These are the activations of a small neural network, seen along a few directions. Each row is one input.
Each table varies a few parts of the input and shows all the possible inputs, shuffled.
A made-up example of a description, with smaller parts first: one of 6 places along a line, together with either a single point or one of 9 places around a ring or (one of 2 separate values, together with one of 8 places around a ring).
Shared parts are said once, and a part with two or three values counts as separate values.

Other details of the inputs vary at random and push rows far along two fixed directions, the same in every table; ignore that.

Rows:
R1: [-29  13  32 -14 -28  60  15  35  16   1  -6  20]
R2: [-8 17 29 -1 10  9 39 18 -3  2 12  8]
R3: [  7  18 -40  17  26   2  -4   2 -22   7  -7 -24]
R4: [  6 -12  12 -20  40   3   6  11 -20  14  -9  -7]
R5: [  9 -10 -31  37   5 -39 -49 -21 -32   8 -21 -28]
R6: [  4 -12   1 -10  18 -13  -2   4 -22  35  -7 -11]
R7: [-13   7  26  14  39  54  36  36 -30 -39  40  22]
R8: [-14  -3   0  12  14 -12 -16  19 -18 -34   1   3]
R9: [ 20 -32 -15  -3   3  -7 -12 -11  -7  37 -17 -19]
R10: [ 14 -16 -11  22   4 -27 -14 -38  25  21  -9  -9]
R11: [ 17 -22  -1 -20 -10   6 -13  -3   6  19   0 -19]
R12: [-44   1 -32 -10 -51 -50 -47 -13  14 -23 -15  24]
R13: [-18  10  22  10 -25  53  37  43   1 -55  36  -2]
R14: [  5  -3  -4   2 -43  10 -24  -7   3 -34  25  22]
R15: [ 23  -8   5  12  19   3  34 -10  -7  16   0 -19]
R16: [  2  -4   2  -6  -4   7 -15  -1  -8  30 -21  -7]
R17: [ -1  20   5 -12 -58 -41 -39 -29  24   0 -38  28]
R18: [ 27  -3  10   8  23   4  23 -15   7   8  17 -32]
R19: [  2   2   8  -4 -37 -17 -24 -28  52  -9   4   9]
R20: [  0  -7  -7  27  25   4  -3   3 -39   1  28   6]
R21: [  7  -1  11   2  32 -10  20   3 -21  26   4 -15]
R22: [  3   9  16  -7 -35  -5  -2 -14  44 -16   8   9]
R23: [ 11   1   0   2 -33 -27  -8 -24  28   1 -16  12]
R24: [ 31 -23 -12   1  14 -14   9 -15 -19  32 -16 -27]
R25: [ 18 -21 -21  29   1   3 -11 -15 -26  -3  14   2]
R26: [-10 -17  13   0  35  29  16  26 -15  36   8 -14]
R27: [ 28  -9   9  -6  17   8  22  -8  -6  12  12 -33]
R28: [ -6  10  18   5 -33   7  20  -3  39 -14   0  22]
R29: [-20  29  48 -13   6  27  41  29  24 -36  11  32]
R30: [-12  19 -30   0   7  -9  -2  20  -8  -8   7   4]
R31: [-29   0 -20 -15 -53  -2 -13  -4  25 -43   9   3]
R32: [-12  -8  10 -37 -20 -18 -38   7  15  -1 -25  29]
R33: [ 11  -9  -2  -8  14 -31  -6  -5 -22  32 -12 -11]
R34: [ -8   5  20  25  46   8  30   2   5  19  22 -10]
R35: [-12 -20 -34  22  20   8  23  -6 -17  -6   8 -33]
R36: [-25   8  16  19 -34  44  37  43   0 -49  19  14]
R37: [ 20   2 -47  19  20 -15 -34 -30 -27  19  -5  -9]
R38: [ 13  -9  -9  22  36 -49 -17 -30  -3  36  -4 -18]
R39: [ -8  11 -32  -5 -19 -23 -34  -7  -3  -7   7  33]
R40: [-20  12  24  -7  -2 -14 -13  -6  41 -20  -4  33]
R41: [-14  18  -5 -12  14  26   8  22  -4 -37  20  36]
R42: [-20  26  28  -8 -31 -11   9   9  27 -13   2  35]
R43: [  0   5  12 -18 -55  -7   3  -3  26 -10 -16  25]
R44: [ 10   2  -2  31  29 -18 -15 -36   8  31 -10 -20]
R45: [ 16 -31   1  -7  19  29   1   4  -1  29   9 -36]
R46: [ 14   4   9   2  20  11  20   1 -26  27 -14 -22]
R47: [ -9  -6  26   0  48  49  51  42 -28  28  22 -18]
R48: [-28  34  -2 -20   1  28  19  47  10 -51  10  30]
R49: [ 20  -7 -56  14  17 -16  -9  -8 -13   8  -6 -25]
R50: [  8  -6  20 -23  -7  38  30  18   2   1  14 -14]
R51: [ 32 -13 -44   7  23   0 -15 -23 -17   5  24 -23]
R52: [-20  -2 -31  21  15  -4  -4 -14 -21  -1  -6 -29]
R53: [ 13   6  -1  25  19 -22 -11 -32   4  26 -14 -17]
R54: [ 34 -12  -4  -2   7 -24  -5 -29   2  16   0 -30]
R55: [ 15 -10  -6   6  34 -57 -37 -35  10  14 -19  -4]
R56: [ -2  13  39 -28 -25  54  55  35  11 -22  21   2]
R57: [  1   9  12  41  41  62  40  19 -47  -7  35  -9]
R58: [ -5   3   9 -41 -34 -41 -37  -3  14 -12 -33  35]
R59: [-33  13   8  12 -31  -5  -7  32  -5 -35  10  21]
R60: [  4   1 -40  -6 -49 -14 -35 -18  14 -17  -4  35]
R61: [ 26  -4 -53   1  12 -19 -23 -13  -6   0   5 -34]
R62: [ 17 -22  -6  -8  -2   1   6  -5  -9  26 -14 -14]
R63: [-10  11   9 -25 -54  -7 -27  -3  12   7 -33  25]
R64: [  2 -24  16   8  37  70  54  32 -11  26  16 -26]
R65: [-11  18  29 -25 -17 -14   0   7  21 -26 -12  37]
R66: [-43   4 -12 -14 -13 -12 -14   8   9 -45  -5  19]
R67: [ 12  14   8  18  13 -11   3 -21   0  18 -13 -12]
R68: [ -4   7  15 -32 -22 -36 -29  -7  17 -14 -25  32]
R69: [-28  -4  25 -35 -19  18 -18  28  24 -11 -14  36]
R70: [ 15   7  11   9  25   7  18  -8 -20  25 -10 -23]
Each input here is: one of 5 places along a line, together with either one of 5 places around a ring or one of 9 places along a line.
Q: The inputs of R18 and R23 match in every part but the place on the line of 5. If R11 is changed in the same way as R18 into R23, which row does it become?
A: R9
Q: The inputs of R63 and R4 match in every part but the place on the line of 5. If R37 is changed in the same way as R63 into R4, which row does it become?
A: R41
Q: Change only the place on the line of 9 in R38. List by row number the other rows that result.
A: R2, R6, R21, R26, R33, R34, R42, R47
Q: A walk changes only the place on the ring of 5. It starts at R14 and steps to R51. List the rest of the walk in order.
A: R61, R31, R13
Q: Change only the place on the line of 9 in R29. List by row number the other rows that result.
A: R4, R32, R40, R55, R58, R65, R68, R69

Rows:
R71: [ 10  -6 -15 -20 -77 -21 -26 -20  29  -5 -11   1]
R72: [ 27 -13   1 -33 -15 -49 -39 -22   3  15 -15   7]
R73: [  7   1 -24 -17  -3 -26 -26 -11  -7  38 -49  -6]
R74: [ -8   2  18  11 -44 -14 -42 -26  33   2 -19  42]
R75: [  8 -15   6  10  63  20  42  19 -47  49  -1 -55]
R76: [  7  16 -17 -28 -78   8  -8  -8  41 -16 -20  21]
R77: [ -1   1  -6  -6  42  21  21  22 -23 -11  38  16]
R78: [ 17 -12 -10  59  82  22  46  -3 -62  16  27 -30]
R79: [ -7  -7  28 -38 -41  -8 -37   1  39 -19  -4  50]
R80: [ 24  22  19  28  46  44  61   5 -24  27   5 -15]
R81: [ 5 17 35 17 -6 19 35  5 -9 11  8  2]
R82: [ 15 -47 -27  18  64 -29 -41 -29 -27  65 -30 -45]
R83: [-18  44  56  -1 -42  55  61  33  14 -21  12  39]
R84: [-36   6 -19   3   7  16   8  30 -22   1   8  15]
R85: [  1   0  24 -45 -51 -22 -30  -1  30 -15  -7  43]
R86: [-30  16 -11   4   7  20  -4  37 -21  -4   6   3]
R87: [ -7  33  52 -43 -16  63  63  50  16 -32  19  41]
R88: [-23  16  17 -23 -49 -37 -14  -8  50 -20 -16  25]
R89: [-30   3  13 -31 -63 -16 -29  11  21   2 -31  29]
R90: [-12  36   1 -29 -44 -30  -7 -10  51 -18 -34  31]
R91: [-49  49  29  -6  -9  47  42  40  23 -73  23  25]
R92: [-45  25  54  -9 -12  47  51  37  50 -42  20  28]
R93: [-28  36  40  20 -34  53  44  43  -4 -60  21  44]
R94: [-24  15   6 -37 -65 -17 -21  11  18   3 -39  29]
R95: [ -3  35  24  -5 -60   1   3  -3  21  -5 -19  44]
R96: [-19   5 -41  -9 -72  -5 -29  -5  25 -33  13  33]
R97: [ 11  -5   8  -5  31  15  14  26 -28 -33  20   5]
R98: [ 25 -37  -6  29  56  48  38  -3 -17  26  31 -61]
R99: [  4   1 -13 -14 -26 -79 -41 -38  29  11 -32  -6]
R100: [ 26 -34  -3 -21   2 -52 -61 -32   8  21 -13   6]
R101: [ 16 -34 -33  -3 -42 -30 -64 -46  34  11 -20  -4]
R102: [-34  -5 -28 -13 -44 -32 -42   4  -4 -17 -30  35]
R103: [ 50 -46 -42  19  29 -30 -20 -46 -22  50  -1 -70]
R104: [ 13 -16  -1  16 -35 -58 -68 -49  14  27 -27  17]
R105: [-12  -4 -36   5  -1 -63 -31 -27   9 -21 -16   8]
R106: [-16   6 -43   6   0 -61 -36 -25  13  -7  -4  12]
R107: [ -1   6 -32  28 -19 -43 -45 -31 -11  10  -2  29]
R108: [  4 -14 -10  -2  -1 -71 -41 -39  24  18 -22 -16]
R109: [ 20 -33 -57  21   8 -15 -13 -26 -24  -2   8 -29]
R110: [  3  17  23   8  65  31  83  20  -8   8  19 -41]
R111: [-35  30  23   5   1  30  51  43  11 -66  19  15]
R112: [ -5  -9  -1 -19 -82  -3 -24 -10  41 -17  -1  14]
R113: [ 20   2  -8  -3  -8  38  42   5   1   5   9 -26]
R114: [ -3  18  19 -16 -41  64  63  30  18 -24  22  -2]
R115: [  2 -20 -11 -12 -68 -13 -39 -21  39  -8  -5   7]
R116: [ -5 -11  -3  -4  -9 -59 -41 -32  36   6 -20  -2]
R117: [ 33 -10 -10 -38 -20 -59 -50 -31   7  18 -27  12]
R118: [-37  35  39 -28 -28  65  61  60   7 -14  -6  26]
R119: [-11  20  36   0 -61  -1  -5  -3  23  -7  -6  41]
R120: [-26 -12  20  -4   6  26   5  23   1  14  -8   1]
R121: [ 18  -6 -21 -14  16 -30 -55 -20 -19 -15  -3   4]
R122: [ 21 -12 -43  22  24  16  -9 -16 -28  -8  17 -47]
R123: [-22  15   9   0 -49  68  47  47   9 -73  32  16]
R124: [ 17  10   7  16  89  20  74   7 -19  25  11 -55]
R125: [-50  53  25   1  -5  48  51  56  25 -60  38  27]
R126: [ 30 -26  28   3  87  33  47  16 -35  28  35 -40]
R127: [ 20   8  -7  64  91  35  37  10 -61  26  40 -43]
R128: [ 46  -5   2 -10  78  20  37   2 -30  32   5 -29]
R129: [-12 -25  -6 -10 -18 -35 -51 -11   5  29 -33   0]
R130: [ -8  -4 -13  24  80  39  23  24 -62  11  10 -48]
R131: [ 35 -23 -67  32  32 -20 -35 -27 -32  22  16 -56]
R132: [ 37 -28  -8  39  36 -46 -32 -49 -28  59 -11 -36]
R133: [ -2 -23  17  17  75  39  49  28 -44  45  12 -54]
R134: [ 45 -47 -11   6  84 -22 -29 -33 -21  46   0 -34]
R135: [ 36 -34 -15  42  37 -49 -52 -58 -18  58 -18 -27]
R136: [-45  25  51  -9  -7  51  50  34  54 -42  17  31]
R137: [-18  31   3  10 -56 -10 -44 -13   7 -37 -10  44]
R138: [  5  12   3  -3  41  28  13  32 -22 -17  38   5]
R139: [ 36 -39 -42   5  62 -48 -33 -30 -45  15   1 -18]
R140: [-15  -5   4  22  59  49  52  50 -55  -9  13 -31]
Q: Describe the family of inputs behind these rows.
A: one of 5 separate values, together with either one of 5 places around a ring or one of 9 places along a line
Q: The inputs of R131 and R127 match in every part but the choice among 5 separate values. If R76 is changed in the same way as R131 into R127, which row does it become?
A: R80
Q: Change only the choice among 5 separate values in R109. List by row number the other rows that result.
A: R78, R102, R105, R139
Q: A walk changes only the place on the line of 9. It starts at R74 and steps to R135. List the rest of the walk in order.
A: R104, R132, R119, R81, R83, R95, R80
Q: Change only the place on the ring of 5 in R125. List by row number the other rows that result.
A: R91, R105, R106, R111

Rows:
R141: [-21  19   2 -13 -44 -21 -32   2  14 -16 -18  39]
R142: [ -9  13  -1  -5 -48 -21 -25 -12  27 -28  -6  37]
R143: [ 18 -18 -25  11  19  -9  -7 -13 -26  33  -8 -32]
R144: [ -9  15  14   3 -17  48  49  23  11 -23  25   2]
R145: [-14   8  -4 -12 -51 -29 -42  -8  14 -11 -23  40]
R146: [ 18 -18 -20  14  24  -6 -13 -15 -25  29  -9 -30]
R147: [ 27 -26 -28   1  27 -20 -25 -21 -19  24  -8 -33]
R148: [ 17  -6  25  -3  37  12  26  -4   4  35   0 -15]
R149: [-11   9  23  -6  21  45  45  35  -9 -21  24   9]
R150: [  4  -7 -24  -6 -66 -67 -78 -45  31  -6 -24  27]
R151: [ 16  -5  31   1  31   5  34  -2  -1  29  -6 -26]
R152: [  9 -17 -21   4  44 -24 -12  -9 -17  16  -5 -26]
R153: [-17   8  10  12  33  30  37  25 -16   0  10  -9]
R154: [-20   8  26 -18 -24  36  19  31  13 -29  17  27]
R155: [  4 -10   4  15  28  17  12   7 -24  17   9 -15]
R156: [-21  16  -4  -6 -45 -25 -23  -9  33 -28 -10  29]
R157: [ 26 -15 -23  21  24 -10  -8 -26 -12  17   2 -34]
R158: [-25  33  25  -1 -23  28  29  24  20 -41  19  31]
R159: [-19  19  23 -12   8  34  32  35   0 -27  18  17]
R160: [ 27 -27 -33  -2  22 -23 -19 -20 -20  28  -7 -35]
Q: Describe the family of inputs behind these rows.
A: either one of 2 separate values or (one of 3 separate values, together with one of 6 places along a line)
Q: Change only the choice among 3 separate values in R157. List by row number the other rows that result.
A: R146, R147
Q: A walk changes only the place on the line of 6. It starts at R160 and steps to R147. List the rest of the walk in order.
A: R154, R149, R159, R152
